Small tables with named rows and columns. After each table, cells are looked up by row and column.

Zemem.csv
,Kunuzez,Fos,Lipugel,Lif,Mel,Zat
Geriti,148,231,90,187,181,176
Sutun,199,232,146,196,187,206
Zinipad,208,105,246,190,139,181
Mepu,157,77,196,138,124,119
Nor,76,28,121,100,94,27
Lir,53,110,106,61,137,64
Fom,101,120,123,101,142,94

Mel of Fom = 142
Kunuzez of Fom = 101
Lif of Geriti = 187
Zat of Fom = 94
Kunuzez of Mepu = 157
Fos of Sutun = 232
Zat of Zinipad = 181
Lipugel of Nor = 121
Lif of Nor = 100
Lipugel of Sutun = 146
Lipugel of Zinipad = 246

Gid =
	Gimet	Nalagil	Pamad	Zar	Naroso	Zugagug	Fosetal
Zogufu	0.63	0.46	0.26	0.21	0.33	0.45	0.25
Meleked	0.27	0.10	-0.60	0.51	0.32	0.44	0.73
Lodig	0.45	0.50	-0.32	0.35	0.20	0.52	0.49
Galorop	0.42	0.13	-0.46	0.58	0.31	0.50	0.83
Basu	0.79	0.63	0.20	0.31	0.46	0.58	0.67
Zas	0.56	0.68	0.04	0.22	0.27	0.38	0.87

What is the Pamad of Meleked in Gid?
-0.60
What is the Naroso of Zogufu in Gid?
0.33
What is the Naroso of Zas in Gid?
0.27
What is the Gimet of Lodig in Gid?
0.45
What is the Nalagil of Lodig in Gid?
0.50
What is the Fosetal of Zas in Gid?
0.87
Row with the largest Pamad: Zogufu

Gotag
|  | Nisipek | Ziz |
|---|---|---|
| Tam | -84 | 48 |
| Feku | -94 | 45 |
| Karep | -23 | 54 |
| Barot | -1 | 56 |
| Batufa | -56 | 53 |
| Gifedo | -66 | 47 |

What is the Nisipek of Batufa in Gotag?
-56
What is the Ziz of Barot in Gotag?
56
What is the Nisipek of Tam in Gotag?
-84
What is the Ziz of Karep in Gotag?
54
What is the Ziz of Tam in Gotag?
48
What is the Ziz of Feku in Gotag?
45
What is the Ziz of Batufa in Gotag?
53
Which row has the largest Ziz? Barot

Zur
         Zodor   Tila
Losogen  73.23  49.31
Dod      44.01  33.26
Kop      79.45  69.71
Dusa     16.30  54.10
Velo     63.44  60.84
Pumez    56.41  59.70
Fumim    57.47  42.40
Kobime   79.07  25.95
Sekugag  44.87  20.66
Gadone   31.42  37.91
Vam      23.44  61.80
Nitafu   47.40  20.85
Dek      35.84  70.60

Tila of Kobime: 25.95
Tila of Dod: 33.26
Zodor of Kobime: 79.07
Tila of Fumim: 42.40
Tila of Dusa: 54.10
Zodor of Vam: 23.44
Zodor of Gadone: 31.42
Zodor of Dusa: 16.30

Rad
         Dof  Bas  Gan  Kanulas  Nir
Nukogen  111  100   69      109  111
Niti     133   93   75       95  116
Mivo     107  118  128       98   92
Gitep     94  146  108       96  103
Naladuz  119  103  108      105  131
Fekezes  103  240  115      106   96
Kigugab  116  185   98      101  103
Kive     101  153  122      104  142
Piluva   105   93  138      105  125
Zotepu   112   34   67      108  105
Guvi      80   39  119      115   90
Gepuri   118  117  113      108  118

What is the Nir of Gepuri in Rad? 118
What is the Bas of Piluva in Rad? 93
What is the Bas of Kive in Rad? 153
What is the Nir of Gitep in Rad? 103
What is the Nir of Fekezes in Rad? 96
What is the Gan of Piluva in Rad? 138
What is the Gan of Guvi in Rad? 119
What is the Kanulas of Piluva in Rad? 105
What is the Bas of Naladuz in Rad? 103

Momus =
	Pavi	Bol	Mugad	Tor	Puzipan	Rilib	Sazugaf	Vam
Bonab	156	14	90	99	93	96	114	152
Zosot	110	182	112	99	97	93	92	18
Pob	154	9	95	99	93	99	107	138
Fabuk	85	141	92	105	103	93	104	133
Gel	102	187	113	100	98	94	90	21
Kuvud	92	102	89	106	103	96	104	157
Guzunur	160	22	102	98	91	100	103	105
Gakige	84	129	91	106	103	95	103	142
Zizu	96	198	110	100	99	92	92	28

What is the Vam of Gel in Momus?
21
What is the Pavi of Kuvud in Momus?
92
What is the Pavi of Zosot in Momus?
110
What is the Tor of Kuvud in Momus?
106
What is the Pavi of Guzunur in Momus?
160
What is the Rilib of Gel in Momus?
94
What is the Puzipan of Guzunur in Momus?
91
What is the Bol of Kuvud in Momus?
102
What is the Bol of Bonab in Momus?
14
What is the Pavi of Gakige in Momus?
84
What is the Vam of Fabuk in Momus?
133
What is the Bol of Gakige in Momus?
129
What is the Bol of Zizu in Momus?
198
What is the Sazugaf of Guzunur in Momus?
103
What is the Vam of Kuvud in Momus?
157
Which row has the largest Pavi? Guzunur

Kov
|  | Buzofif | Kun | Fik | Vasif | Vok | Veg |
|---|---|---|---|---|---|---|
| Darusid | 0 | 332 | -438 | 146 | 15 | 329 |
| Fovot | 48 | 900 | -69 | 135 | 139 | 180 |
| Suk | 84 | -831 | 198 | -10 | -14 | -54 |
| Sesu | 59 | 63 | 92 | 61 | 58 | 48 |

Fik of Sesu: 92
Vasif of Darusid: 146
Vasif of Suk: -10
Fik of Darusid: -438
Vasif of Fovot: 135
Fik of Fovot: -69
Buzofif of Suk: 84
Vok of Fovot: 139
Kun of Suk: -831
Buzofif of Darusid: 0
Vasif of Sesu: 61
Kun of Fovot: 900
Veg of Suk: -54
Vok of Sesu: 58
Buzofif of Fovot: 48
Veg of Sesu: 48
Kun of Darusid: 332
Vok of Suk: -14
Kun of Sesu: 63
Fik of Suk: 198

Nulug.tsv
	Gozat	Vani	Fof	Tinone	Laten	Tir
Pelaf	0.26	0.76	0.52	0.41	0.49	0.54
Posazi	0.68	0.19	0.56	0.57	0.28	0.75
Luvomab	0.40	0.65	0.21	0.73	0.62	0.54
Budokag	0.68	0.59	0.41	0.43	0.58	0.64
Goto	0.27	0.32	0.54	0.33	0.43	0.67
Pib	0.54	0.54	0.35	0.25	0.70	0.24
Lar	0.72	0.28	0.24	0.44	0.25	0.76
Dodanel	0.73	0.61	0.27	0.51	0.31	0.75
Risim	0.45	0.70	0.69	0.57	0.66	0.61
Livit	0.49	0.36	0.73	0.71	0.25	0.46
Mitoki	0.65	0.73	0.48	0.68	0.73	0.18
Raf	0.78	0.70	0.22	0.21	0.43	0.46

Posazi, Gozat -> 0.68
Risim, Vani -> 0.70
Dodanel, Fof -> 0.27
Pib, Tinone -> 0.25
Luvomab, Laten -> 0.62
Risim, Tinone -> 0.57
Risim, Laten -> 0.66
Goto, Gozat -> 0.27
Mitoki, Fof -> 0.48
Pelaf, Fof -> 0.52
Luvomab, Tinone -> 0.73
Budokag, Tir -> 0.64
Risim, Gozat -> 0.45
Dodanel, Laten -> 0.31
Mitoki, Gozat -> 0.65
Dodanel, Vani -> 0.61
Pelaf, Vani -> 0.76
Goto, Tinone -> 0.33
Dodanel, Tir -> 0.75

